A small network was shown many inputs. Here are its activations along a few directions, one row for each input.
In each table, some parts of the input vary, and every possible input appears once, in random order.
Descriptions start from the smaller parts, as in this example, which fits no table here: line(6) and (point or (values(2) and ring(5)) or line(11)).
Shared parts are said once, and a part with two or three values counts as separate values.
(in the rows, 128 means zero)

Other details of the inputs shift rows strongly along two fixed directions, in all tables alike. That doesn't count.

A family of inputs:
R1: [175 166  91 120 173  40 112  91 135 195  75]
R2: [195 113 131 124 115 136  92 145 102  98 190]
R3: [ 94 112 131 135 145 140 158 151 136 128 122]
R4: [204 121 151 116  99 134 109 151  85 108 169]
R5: [201 116 136 130  97 123 111 148  94  96 180]
R6: [ 98 133 114 123 139 152 151 142 131 104 106]
R7: [ 95 148 129 131 132 153 160 138 128 122 116]
R8: [178 141  99 146 154  56  95  59 170 194  70]
R9: [172 164  74 119 185  47  96  90 149 186  86]
R10: [ 96 114 124 130 132 135 170 145 125 123 116]
R11: [ 90 128 125 138 138 134 141 165 137 119 113]
R12: [ 92 126 108 119 129 149 164 135 131 122 125]
R13: [ 84 133 115 119 135 150 140 153 134 132 123]
R14: [169 173  93 124 181  44 108  80 127 195  82]
R15: [ 86 110 128 135 109 167 131 112 150 138 110]
R16: [ 87 135 112 128 135 145 137 149 125 109 107]
R17: [184 107 158 109  88 125  77 109 123  88 177]
R18: [194 130 142 129  96 124  91 159  88  99 168]
R19: [ 84 105 147 149 119 158 133 110 137 138 108]
R20: [ 78 118 143 110 113 144 136 108 162 115 121]
R21: [170 156 101 142 152  65  97  46 163 208  83]
R22: [ 85 141 114 119 128 151 143 147 125 125 115]
R23: [ 96 139 116 115 132 159 157 140 131 121 114]
R24: [102 134 126 134 134 143 158 152 134 108 103]
R25: [ 94 134 135 128 142 149 159 139 118 121 111]
R26: [185 123 152 123 110 129  89 153  81 119 185]
R27: [192 128 146 132 108 138 102 141  99 115 200]
R28: [ 94 120 106 128 136 143 158 138 131 106 118]
R29: [ 83 142 128 135 136 145 144 152 131 133 126]
R30: [191 100 142 135  84 146  71 112 113 112 164]
R31: [185 101 176 111  83 118  90 117 117 105 176]
R32: [ 90 136 121 136 130 144 167 134 128 123 128]
R33: [187 108 170 120  84 116  84 119 127  92 174]
R34: [ 77 127 155 126 114 139 140 106 158 117 124]
R35: [ 90 124 114 125 142 154 151 142 142 127 132]
R36: [ 96 119 124 145 145 138 153 154 145 114 121]
R37: [ 88 120 133 138 152 144 154 140 129 127 129]
R38: [174 158  92 120 180  39 109  98 144 202  84]
R39: [ 84 150 127 135 129 145 147 145 122 126 118]
R40: [ 89 122 127 133 139 140 166 134 117 122 123]
R41: [179 109 179 114  90 122  85 105 109 104 182]
R42: [ 90  97 144 145 111 153 138 122 145 139 101]
Each input here is: ring(6) and (values(2) or ring(5)).
Question: Changing only the ring(6) part turns R26 into R11. The same change can be made to R37. Which row results?
Answer: R36
Question: Changing only the ring(6) part turns R42 into R8. The same change can be made to R4. Which row results?
Answer: R24
Question: A walk changes only the ring(5) part. It starts at R10 and steps to R3. List the rest of the walk in order.
Answer: R38, R1, R4

A family of inputs:
R43: [ 37 115 148 126  97 202 148 139 141  88 126]
R44: [119 157 100 120 152 138 130 127 130 154 106]
R45: [115 110 106 126 127 127 133  95 157 154 111]
R46: [127 121 110 143 157 123 139 134 131 155  98]
R47: [106 145 118 108 158  88 128 141 156 123 120]
R48: [ 40 108 146 131  89 193 144 154 148  85 117]
R49: [113 109 108 130 130 120 111 107 151 141  91]
R50: [207 157 108 127 109 110  87 146  94 127 161]
R51: [118 125 116 120 171  90 142 133 157 116 122]
R52: [123 127 118 154 156 111 145 135 120 155 101]
R53: [205 126 135 143 121  99  87 144  80 140 152]
R54: [109 148 141 129 135 118 128 101 145 149 106]
R55: [ 53 121 128 133 113 203 157 192 128  98 117]
R56: [115 139 110 128 154 130 142 118 120 166 114]
R57: [121 125 110 140 153 118 127 140 126 153  92]
R58: [114 159 122  93 147 101 151 118 128 122 105]
R59: [120 115 114 137 134 121 127  96 159 131  98]
R60: [128 132 118 110 154  94 162 125 136 112  98]
R61: [117 161  88 133 152 126 150 121 121 145 121]
R62: [206 116 130 122  96 115  91  92 125 128 170]
R63: [125 138 116 103 147  96 172 118 138 123 112]
R64: [109 151 131 124 137 122 125  95 152 137 107]
R65: [201 136 145 119 108 115  90  89 115 125 175]
R66: [ 52 119 125 130 124 212 173 168 119 102 135]
R67: [138  69 182 117  30 240 101 170  72  48 239]
R68: [ 40 126 152 144 119 192 165 179 100 111 128]
R69: [205 145 136  87 118  94 118 112  91 110 172]
R70: [112 144 130 129 130 113 120 109 160 134  98]
R71: [211 142 105 137 119 107  89 144  91 119 156]
R72: [194 123 161 124 107 105  92  97 102 147 176]
R73: [114 120 114 134 130 116 115 102 155 129  91]
R74: [112 148 121 142 143 109 131 143 119 162  98]
R75: [206 105 160 139 111  98  89 112 112 137 159]
R76: [124 126 108 136 151 125 149 127 132 166 112]
R77: [205 147 138  90 108  85 101 135 100 106 154]
R78: [203 110 158 132 104  99  99 106 113 147 173]
R79: [ 42 102 145 125 136 159 160 188 142  62 135]
R80: [111 139 136 132 138 118 140  92 144 150 115]
R81: [197 119 128 112  89 115  63 112 119 137 154]
R82: [205 119 153 136 106  98  79 116 114 125 150]
R83: [116 141 113 130 144 121 125 141 129 162  96]
R84: [111 145 118 140 153 118 147 120 110 165 116]
R85: [119 126 134 140 135 113 147 101 155 150 113]
R86: [215 128 113 128 122 118  82 142  99 129 150]
R87: [ 53 109 147 114 118 164 180 180 122  58 111]
R88: [122 120 136 147 142 111 137 107 154 139  99]
R89: [119 105 108 133 134 125 123 101 155 143  97]
R90: [204 164 110 122 117 119  91 132  86 130 170]
R91: [133 129  96 138 158 131 141 134 139 144  99]
R92: [106 144 116 106 168  97 145 118 147 127 138]
R93: [114 131 114 114 165  92 153 127 158 127 136]
R94: [123 123 127 142 143 115 134 101 161 127 101]
R95: [129 143  88 147 155 119 148 136 131 134 105]
R96: [144  95 188 124  51 236 105 210  48  60 229]
R97: [108 134 114 122 131 128 130  81 150 142 114]
R98: [ 61 107 123 138 120 206 181 177 130 102 133]
R99: [200 109 160 136 107  93  77 118 108 135 152]
R100: [105 132 112 115 128 132 114  95 147 153 104]
R101: [103 153 120 103 165  97 132 126 148 126 129]
R102: [117 127 127 139 139 110 122 107 156 125  94]
R103: [ 57 120 115 148 118 194 188 179 122  92 139]
R104: [103 138 148 129 136 112 126 104 139 159 108]
R105: [112 141 139 134 128 109 124 116 153 146  97]
R106: [136  77 220 133  29 210  98 202  73  52 224]
R107: [120 129 125 135 137 117 144  95 162 138 115]
R108: [119 132 116 147 150 112 155 129 121 165 115]
Question: Changing only one part turns R61 into R90. The same change can be made to R65. Which row results?
Answer: R64
Question: Changing only one part turns R101 into R93. The same change can be made to R100. Which row results?
Answer: R45
Question: What do these inputs look like to the network?
Answer: ring(6) and (values(2) or line(4) or line(5))
Question: Change only the ring(6) part in R88. List by row number the other rows that result.
Answer: R54, R80, R82, R85, R105
Question: Change only the line(5) part in R89. List by row number the other rows that result.
Answer: R59, R75, R88, R94
Question: Change only the ring(6) part in R46. List by row number the other rows that result.
Answer: R56, R57, R76, R83, R96
